A small network was shown many inputs. Here are its activations along a few directions, one row for each input.
Each table varies a few parts of the input and shows all the possible inputs, shuffled.
Descriptions start from the smaller parts, as in this example, which fits no table here: one of 3 separate values, together with either a single point or one of 11 places around a ring or (one of 4 places along a line, together with one of 5 places around a ring).
Shared parts are said once, and a part with two or three values counts as separate values.
(in the rows, 128 means zero)

Other details of the inputs shift rows strongly along two fixed directions, in all tables alike. That doesn't count.

A family of inputs:
R1: [142 122 124 133 115 118 109 114 128 127 147]
R2: [ 71  74  89 158 134 157 194 202 133 135 128]
R3: [104  53  78 154 126 145 182 209 134 141 133]
R4: [ 97  66  88 160 117 124 170 225 116 167 133]
R5: [135 143 126 125 130 129 150 101 123 127 114]
R6: [155 131 130 133 125 130 111 125 129 128 144]
R7: [156 120 129 128 131 128 124 119 116 115 137]
R8: [130 135 133 138 142 125 111 117 132 126 151]
R9: [114 150 149 135 132 117 124 126  96 135 129]
R10: [ 69  67 223  48 140 133  51 158 211 116  14]
R11: [142 140 111 118 123 130 113 115 128 136 133]
R12: [150 133 114 117 126 133 129 115 113 118 122]
R13: [122 132 131 141 128 119 111 113 130 118 149]
R14: [148 126 126 129 129 125 108 118 130 134 148]
R15: [134 155 128 132 122 131 137 107 136 140 121]
R16: [124 147 142 128 139 136 136 118 120 112 136]
R17: [122 148 123 127 116 120 134 101 136 141 126]
R18: [ 92  49 223  52 148 124  56 165 200  95   7]
R19: [138 139 111 118 113 124 113 113 127 131 134]
R20: [123 141 139 131 139 140 136 112 114 110 132]
R21: [122 151 141 137 133 141 124 119 128 123 138]
R22: [149 130 114 116 127 131 130 111 112 116 120]
R23: [140 140 141 134 140 127 123 127 128 115 146]
R24: [127 150 124 127 126 126 134 101 137 147 126]
R25: [ 88  71  89 162 138 144 182 216 143 136 139]
R26: [108 144 136 136 122 129 121 107 127 121 142]
R27: [136 136 111 122 109 122 114 109 126 129 131]
R28: [153 144 119 114 122 132 126 124 123 126 129]
R29: [142 143 124 121 119 109 117 128  95 143 119]
R30: [125 151 143 129 135 139 134 121 124 118 140]
R31: [157 125 131 124 131 125 123 125 121 118 141]
R32: [125 134 133 138 131 120 110 116 131 121 150]
R33: [152 139 117 114 126 129 128 120 119 120 125]
R34: [ 60  83  86 160 120 149 178 204 148 149 141]
R35: [120 146 123 131 112 119 134  96 135 139 125]
R36: [134 140 126 124 131 127 151  98 121 126 114]
R37: [136 148 129 122 131 126 149 105 128 130 119]
R38: [126 152 136 130 123 106 139 115 104 154 112]
R39: [129 139 145 141 137 105 115 132  98 132 137]
R40: [136 126 136 136 145 127 128 115 115 106 138]
R41: [150 145 116 123 119 134 117 121 127 130 128]
R42: [158 130 132 125 128 128 120 127 125 124 145]
R43: [144 126 125 128 119 118 107 117 129 129 149]
R44: [137 154 131 123 124 129 145 110 132 136 122]
R45: [137 140 138 142 138 131 114 124 130 120 145]
Each input here is: one of 5 places around a ring, together with either a single point or one of 8 places along a line.
Question: The inputs of R18 and R12 match in every part but the place on the ring of 5. If R23 is changed in the same way as R18 into R12, which row does it become?
Answer: R28
Question: The inputs of R13 and R27 match in every part but the place on the ring of 5. If R8 is changed in the same way as R13 into R27, which row does it become?
Answer: R11
Question: Change only the place on the ring of 5 in R19. List by row number the other rows that result.
Answer: R17, R32, R34, R43
Question: A walk changes only the place on the ring of 5. It starts at R22 and steps to R36. List the rest of the walk in order.
Answer: R2, R40, R3
